Each row below holds a small network's activations on one input, seen along a few directions.
In each table, some parts of the input vary, and every possible input appears once, in random order.
Descriptions start from the smaller parts, as in this example, which fits no table here: line(6) and (point or line(9) or (values(2) and ring(5))).
Shared parts are said once, and a part with two or three values counts as separate values.
In the rows, 128 means zero.

Other details of the inputs shift rows strongly along two fixed directions, in all tables alike. That doesn't count.

Table:
row 1: 84	150	159	133	93	117	111	143	169	170	111
row 2: 157	70	138	140	156	139	156	121	121	103	109
row 3: 106	161	138	164	108	107	146	132	162	181	120
row 4: 98	139	145	132	83	104	116	137	162	183	111
row 5: 205	113	155	125	145	128	93	73	130	84	115
row 6: 82	244	91	58	134	115	118	189	69	189	191
row 7: 115	152	119	109	92	113	142	116	189	167	112
row 8: 95	145	130	155	99	106	114	134	163	184	122
row 9: 126	141	108	147	125	124	143	158	187	185	129
row 10: 100	157	104	128	112	109	117	116	187	167	111
row 11: 179	182	148	147	95	108	86	152	179	140	109
row 12: 113	179	112	162	108	139	142	133	155	176	101
row 13: 135	79	126	136	118	157	118	98	93	102	100
row 14: 132	73	125	112	132	129	123	79	123	90	108
row 15: 172	175	174	147	99	106	85	129	166	173	118
row 16: 88	163	117	157	106	123	111	162	185	138	112
row 17: 85	167	119	129	122	123	112	122	194	155	110
row 18: 131	70	129	153	173	154	119	125	130	94	123
row 19: 142	64	151	142	114	132	146	95	106	110	130
row 20: 84	227	106	39	115	84	124	213	88	159	190
row 21: 144	61	114	151	164	140	123	121	123	108	124
row 22: 115	172	128	140	91	137	144	135	154	174	89
row 23: 117	150	118	135	77	113	141	157	179	151	115
row 24: 121	88	141	138	129	172	113	103	101	89	99
row 25: 87	173	119	154	108	152	106	141	165	167	102
row 26: 109	154	153	142	92	105	148	134	161	179	108
row 27: 146	89	110	161	130	166	140	93	100	107	123
row 28: 133	63	145	132	157	151	120	128	128	92	112
row 29: 146	81	109	164	128	137	144	116	120	79	134
row 30: 139	138	117	38	178	120	157	176	40	120	212
row 31: 115	133	124	122	112	115	119	164	182	181	105
row 32: 142	95	118	144	156	132	154	74	125	90	116
row 33: 208	118	155	149	132	158	86	93	101	97	109
row 34: 198	176	146	48	195	113	102	173	40	111	208
row 35: 143	88	133	122	140	130	155	77	123	88	105
row 36: 118	82	140	114	142	144	119	84	131	77	107
row 37: 112	77	150	162	145	142	116	100	110	96	130
row 38: 121	80	139	140	126	143	118	126	121	61	110
row 39: 148	81	126	139	113	163	142	96	99	105	112
row 40: 123	176	104	74	176	108	159	172	27	85	210
row 41: 145	86	132	149	124	130	153	119	113	72	108
row 42: 109	147	130	158	95	112	139	131	168	186	134
row 43: 111	160	96	65	167	107	128	173	27	87	212
row 44: 135	159	109	65	207	117	163	174	35	116	210
row 45: 144	82	110	137	144	136	147	75	130	95	131
Each input here is: values(5) and (point or (values(2) and line(4))).
Changing only the values(5) part turns row 22 into row 35. The same change can be made to row 25. Which row results?
> row 17
Which other rows does row 18 become when the line(4) part takes its other values? List them by row number.
> row 9, row 21, row 44
Which other rows does row 37 become when the values(2) part takes its other values? List them by row number.
> row 1
List by row number the other rows that have the values(5) part in common with row 38.
> row 11, row 16, row 20, row 23, row 29, row 40, row 41, row 43
Which other rows does row 5 become when the values(5) part takes its other values? List them by row number.
> row 11, row 15, row 33, row 34
Which other rows does row 30 become when the values(2) part takes its other values? List them by row number.
> row 9

Table:
row 46: 120	144	123	137	132	118	93	171	158	136	131
row 47: 109	17	121	138	137	135	172	68	100	55	116
row 48: 119	180	149	82	114	92	130	139	114	155	149
row 49: 125	162	133	139	129	122	121	117	144	162	140
row 50: 131	102	150	192	111	133	105	139	180	134	82
row 51: 121	177	128	120	112	116	116	198	108	141	159
row 52: 173	112	122	162	125	138	137	120	203	136	80
row 53: 154	143	116	118	140	115	127	149	162	166	132
row 54: 146	108	149	164	65	117	129	102	173	133	84
row 55: 94	178	142	81	125	132	101	138	108	164	147
row 56: 54	148	97	112	139	116	151	192	123	143	162
row 57: 141	124	138	193	109	133	128	94	168	149	87
row 58: 116	136	146	138	136	123	99	161	149	141	138
row 59: 147	174	133	97	144	108	146	167	118	180	156
row 60: 142	167	135	88	151	110	136	160	129	182	167
row 61: 168	39	141	131	144	130	119	62	104	50	117
row 62: 128	116	122	61	173	148	102	116	22	72	173
row 63: 96	120	94	127	135	120	181	153	157	171	133
row 64: 128	152	122	141	130	129	105	167	169	116	114
row 65: 115	173	150	75	120	94	122	133	125	157	161
row 66: 141	105	126	90	162	163	113	99	55	52	134
row 67: 156	125	131	52	168	117	137	110	45	47	176
row 68: 150	126	127	197	86	138	132	101	163	142	91
row 69: 66	168	86	113	134	115	174	147	113	158	166
row 70: 116	114	151	164	94	151	105	98	160	147	66
row 71: 156	175	122	103	120	114	150	176	112	172	159
row 72: 178	68	120	164	165	159	133	64	96	39	114
row 73: 61	83	111	165	92	157	143	104	173	140	70
row 74: 126	114	140	171	69	156	109	107	156	139	70
row 75: 162	91	115	122	180	139	124	88	52	63	166
What do these inputs look like to the network?
> values(5) and (point or line(5))
Changing only the values(5) part turns row 49 into row 58. The same change can be made to row 75. Which row results?
> row 46
List by row number the other rows that have the values(5) part in common with row 55.
> row 62, row 66, row 70, row 73, row 74
Which other rows does row 50 become when the values(5) part takes its other values? List them by row number.
> row 48, row 57, row 59, row 70
